A small network was shown many inputs. Here are its activations along a few directions, one row for each input.
Each table varies a few parts of the input and shows all the possible inputs, shuffled.
Descriptions start from the smaller parts, as in this example, which fits no table here: line(6) and (point or ring(9) or (values(2) and ring(5))).
Shared parts are said once, and a part with two or three values counts as separate values.
(in the rows, 128 means zero)

Other details of the inputs vary at random and push rows far along two fixed directions, the same in every table; ignore that.

Table:
x1: [136 123 130 124 158 122 121 147 122 100 120 100 144 138 159 138 117]
x2: [130 137 117 126 119 142 120 150 131 119 130 142 142 143 131 145 148]
x3: [106 136 130 143 122 132 149  85 130 141 111 126  94  94 109  88 108]
x4: [113 136 133 136 127 133 139  83 134 148 103 126 102 101 111  96 111]
x5: [148 123 103 104 110 132 114 171 124 126 165 172 160 172 120 180 172]
x6: [125 118 124 148 147 116 144  97 139 125 113  92 111 108 143 102 128]
x7: [123 119 143 128 101 127 133 115 133 164 142 150 111 118  89 120 115]
x8: [126 138 118 133 150 133 118 143 129  94 110  99 148 135 160 137 138]
x9: [113 130 133 141 118 134 140  97 137 158 107 136 105 105 112 102 123]
x10: [136 128 130 122 153 123 122 151 118 104 120 104 145 142 156 135 124]
x11: [123 120 141 129 114 125 126 115 133 161 133 145 111 116  91 115 111]
x12: [127 119 140 126 101 132 133 120 129 165 131 156 113 121  96 111 111]
x13: [115 128 129 138 101 139 121 112 133 154 130 155 111 107  98 111 128]
x14: [139 137 116 107  82 156 122 153 125 174 162 231 148 163  76 174 162]
x15: [119 120 143 134 119 119 134 109 136 151 124 123 105 107 105 104 107]
x16: [115 138 122 133 137 129 125 116 126 116 126 122 122 110 138 116 125]
x17: [120 139 125 137 159 126 131 122 129 107  97  92 136 121 162 124 131]
x18: [120 120 140 137 151 119 129 114 127 124 101  88 119 111 145  97  99]
x19: [140 132 126 118 138 124 116 158 121 115 134 131 145 146 132 152 131]
x20: [140 120 125 128 142 118 130 133 129  93 129 103 143 145 165 145 152]
x21: [137 123 133 125 127 133 123 137 122 132 138 133 132 139 125 137 120]
x22: [132 119 110 125 148 115 121 139 128 101 125  95 142 139 160 140 147]
x23: [128 113 132 136 131 120 130 105 134 124 123 116 127 128 138 124 133]
x24: [124 118 143 132 103 133 129 112 128 167 141 153 116 122  90 118 111]
x25: [120 132 124 132 103 138 123 126 132 138 134 149 120 117 113 122 137]
x26: [132 130 132 124 151 115 124 147 125 103 127  98 137 135 151 138 127]
x27: [116 137 132 133 119 136 141  89 134 151 111 136 101 105 108  99 118]
x28: [127 135 119 125 102 142 116 143 129 136 147 168 132 134 112 142 147]
x29: [126 126 136 133 154 116 130 131 124 108 105  84 127 121 160 111 111]
x30: [141 133 126 116 133 127 118 159 119 119 134 136 150 152 134 149 132]
x31: [108 137 129 139 121 131 150  89 129 136 112 125  99  96 111  92 111]
x32: [156 131 103 116 146 126 125 163 127  96 153 135 168 168 157 178 167]
x33: [122 121 140 131 139 119 125 122 129 129 127 108 127 121 127 124 112]
x34: [124 128 137 134 141 113 131 124 130 121 110  95 118 112 138 111 111]
x35: [132 119 121 136 118 123 146 107 141 144 134 133 114 118 120 116 139]
x36: [112 129 128 141 116 134 121 108 134 141 121 132 113 103 116 105 121]
x37: [153 138 119 102 126 130 115 184 115 107 150 151 169 171 140 176 150]
x38: [130 143 120 128 151 129 132 142 125  99 109 104 144 134 164 141 147]
x39: [135 125 134 119 105 134 125 142 124 146 155 160 137 146 108 147 130]
x40: [145 146 113  97  90 156 122 151 121 155 165 221 149 165  83 176 158]
x41: [138 127 128 124 152 126 120 148 119 101 130 100 147 143 160 143 121]
x42: [136 119 127 131 146 119 126 126 129  98 125 103 141 142 160 140 146]
x43: [126 125 137 128 111 124 127 123 133 157 130 146 112 121  98 117 113]
x44: [119 132 126 139 127 135 129 123 136 120 108 110 123 116 136 114 131]
x45: [113 116 149 142 122 118 136  96 135 154 118 110  96  98 107  95 101]
x46: [115 116 146 142 123 124 133  96 131 153 120 113 108 106 111  98  97]
x47: [121 109 121 132  99 125 132 108 139 162 135 145 105 119 100 111 135]
x48: [108 134 129 139 115 132 134  98 132 145 127 140  99  96 112  97 119]
x49: [110 138 127 141 142 124 135 105 129 109 112  95 108  94 148  97 121]
x50: [145 128 125 102  87 143 114 160 122 168 166 213 150 165  78 164 137]
x51: [146 129 127 116 127 131 123 158 119 113 145 131 148 150 142 155 133]
x52: [150 134 119 103 137 128 110 182 120 105 159 150 170 172 135 186 148]
x53: [137 124 131 125 150 123 126 148 122 103 122 102 136 137 157 135 121]
x54: [136 123 132 126 155 123 123 147 121 103 120 101 139 136 155 135 119]
x55: [138 125 116 136 152 117 140 126 135 104 124  96 131 129 162 129 145]
x56: [131 128 135 130 147 119 130 139 122 101 125  88 141 132 158 134 123]
x57: [120 110 121 135 112 120 135 106 138 146 126 120 106 114 117 106 133]
x58: [123 138 129 124 102 142 140 101 132 158 124 162 108 115  94 115 127]
x59: [116 140 123 127 113 140 139 108 125 143 133 161 117 118  98 119 123]
x60: [120 143 119 131 154 128 124 134 121  91 124 104 133 119 160 128 136]
x61: [138 114 128 121  93 133 129 121 134 153 155 179 129 148 102 145 150]
x62: [129 122 138 134 138 124 130 124 126 122 121  99 120 120 144 116 110]
x63: [139 125 130 122 149 123 126 153 121  99 123 102 141 139 159 140 124]
x64: [125 124 139 131 118 124 130 118 130 152 120 132 114 117 111 106 109]
x65: [135 127 130 118 110 128 118 140 129 154 143 166 132 138  95 141 122]
x66: [130 128 134 126 154 117 122 143 123 103 128  96 141 135 150 141 125]
x67: [118 133 126 141 139 134 124 124 133 115 105 104 128 119 142 116 130]
x68: [125 150 112 123 157 131 133 137 115  84 123 111 146 136 158 142 134]
Each input here is: line(4) and (values(3) or ring(6) or ring(8)).
Changing only the line(4) part turns x48 into x49. The same change can be made to x2. Which row results?
Answer: x44
Changing only the line(4) part turns x5 into x22. The same change can be made to x6. Which row results?
Answer: x32
Which other rows does x53 become when the ring(8) part takes its other values? List them by row number.
Answer: x26, x29, x39, x43, x45, x62, x64

Table:
x69: [128 106 121 134  97 130 121 115 138 141 156 155 122 130 115 130 152]
x70: [125 130 128 129 127 123 154  87 136 154 106 132 104 114 110 105 123]
x71: [124 128 125 133 127 123 155  87 137 149 109 131 102 111 108 101 119]
x72: [138 173 104 112 182 131 112 190 105  13 140  85 186 160 215 188 169]
x73: [139 106 156 119 123 123 110 140 123 164 139 147 135 144  92 135  85]
x74: [137 113 150 121 156 110 107 158 114 112 140  93 151 146 142 147  97]
x75: [146 114 108 113  93 141 110 161 129 128 176 182 162 174 121 183 181]
x76: [137 100 164 127 118 113 125 139 129 169 116 113 112 125 107 107  82]
x77: [123 103 133 145 111 129 128  92 144 156 110 124 112 118 122 105 136]
x78: [130 141 125 122 117 148 146 109 123 148 128 171 123 131 106 125 121]
x79: [132 101 158 128 116 105 124 141 126 153 142 112 106 116 109 105  84]
x80: [124 162  90 127 179 126 106 185 118  29 116  68 164 133 216 154 170]
x81: [107 146 135 140 118 145 133  97 132 137 105 137 111 102 111 102 115]
x82: [102 140 115 145 113 144 122 114 139 145  96 136 106  95 113  93 129]
x83: [152 150 114  96 106 157 134 154 114 143 157 214 160 175 106 180 153]
x84: [117 139 128 133 126 134 150  88 123 135 132 141 103 102 117 101 112]
x85: [125 142 122 123 122 142 144 110 120 134 139 155 124 126 116 127 126]
x86: [130 104 166 128 134 116 116 120 125 167 116 118 120 126 102 114  75]
x87: [173 115 131  81  82 133 101 232 110 150 208 213 180 205  91 214 145]
x88: [116 136 121 144 191 100 154  95 128  70  87  25 115 100 190  96 121]
x89: [104 141 118 142 112 144 121 115 138 149  94 137 108  98 115  97 133]
x90: [149 109 150 120 146 109 118 174 121 118 123  88 142 147 149 135  97]
x91: [132 121 120 133 108 132 138 112 143 156 132 158 121 130 104 130 146]
x92: [120 130 122 130 124 117 153  88 133 138 133 132  98 105 111 103 126]
x93: [116 118 124 146 118 121 143  90 144 147 126 120 104 104 115 106 136]
x94: [132 134 110 138 178 106 134 135 131  59 123  56 141 126 199 138 156]
x95: [148 109 113 115  78 149 113 149 135 159 166 208 152 171  95 171 171]
x96: [108 148 138 137 118 145 133  97 131 142 103 138 112 105 112 106 118]
x97: [159 140 102 110 154 127 123 180 126  81 140 124 181 181 178 195 186]
x98: [125 104 160 130 132 109 115 122 122 151 143 118 115 117 104 112  78]
x99: [ 96 148 110 156 174 121 121 122 131  67  75  33 117  84 194  89 132]
x100: [101 146 133 141 115 142 132  96 129 132 120 131 109  97 111 104 119]
Changing only one part turns x95 into x69. The same change can be made to x90. Which row results?
Answer: x79
What is each input in this table made of?
Answer: line(4) and (values(2) or line(6))
Which other rows does x81 become when the line(6) part takes its other values? List them by row number.
Answer: x71, x78, x82, x91, x95
Which other rows does x81 become when the line(4) part takes its other values? List them by row number.
Answer: x72, x96, x100
List by row number the other rows that have the line(4) part in common with x96.
Answer: x70, x76, x77, x83, x86, x89, x97

Table:
x101: [140 143 135 109 124 140 127 158 120 139 131 157 153 156 111 163 126]
x102: [159 102 129 106 111 132 111 169 124 146 166 174 166 186 118 184 149]
x103: [143 115 136 118 112 120 131 158 122 152 155 148 125 135 106 131 105]
x104: [122 100 157 139 116 119 114 113 134 154 131 121 111 113 103 108  96]
x105: [131 127 111 123  93 141 122 134 137 160 143 184 132 141  92 144 157]
x106: [109 102 157 139 103 113 128  93 132 177 129 129  87  92  80  80  78]
x107: [ 99 126 142 149  99 142 136  71 134 167 117 145  86  82  90  78 102]
x108: [126 135 120 143 170 121 128 129 129  76  83  54 139 122 195 116 139]
x109: [149 137 127  98 121 146 118 165 110 133 149 180 158 171 107 168 123]
x110: [110 134 125 150 170 116 133  92 131  85 106  62 122 102 170 106 124]
x111: [110 131 123 139 106 133 128 113 142 157 116 144 104 101  99 102 128]
x112: [123 131 120 141 167 106 150 107 133  91 101  60 112 106 171 104 129]
x113: [155 144 108 107 145 129 135 170 118  80 144 130 163 169 170 175 165]
x114: [111 142 118 143 170 119 122 130 127  78  98  56 126 104 182 110 131]
x115: [101 134 128 151 151 123 130  94 130 106 105  78 107  88 148  92 116]
x116: [132 142 116 114 101 152 114 160 122 130 151 180 145 147 117 156 152]
x117: [160 134 123  98 154 111 112 210 109  72 160 102 176 178 176 187 147]
x118: [132 133 117 116 103 134 139 120 129 151 161 185 126 136  91 144 146]
x119: [148 130 102 108 111 135 126 154 130 134 156 178 152 164 116 173 172]
x120: [115 127 139 138 114 129 152  77 132 153 122 138  96 100 104  92 113]
x121: [128 120 127 129  95 139 141  99 138 170 126 166 108 121  94 113 133]
x122: [113 126 151 135 120 126 136  84 133 186 105 146  90  93  79  84  80]
x123: [120 137 123 133 119 137 126 136 132 127 112 131 124 120 131 119 135]
x124: [136 107 146 141 178 105 114 140 128  84 102  38 144 134 189 127 113]
x125: [128 140 123 130 148 135 126 123 122  90 130 113 148 136 161 143 139]
What is each input in this table made of?
Answer: values(3) or line(6) or (values(2) and ring(8))
Which of the alternatives is x109?
Answer: values(3)
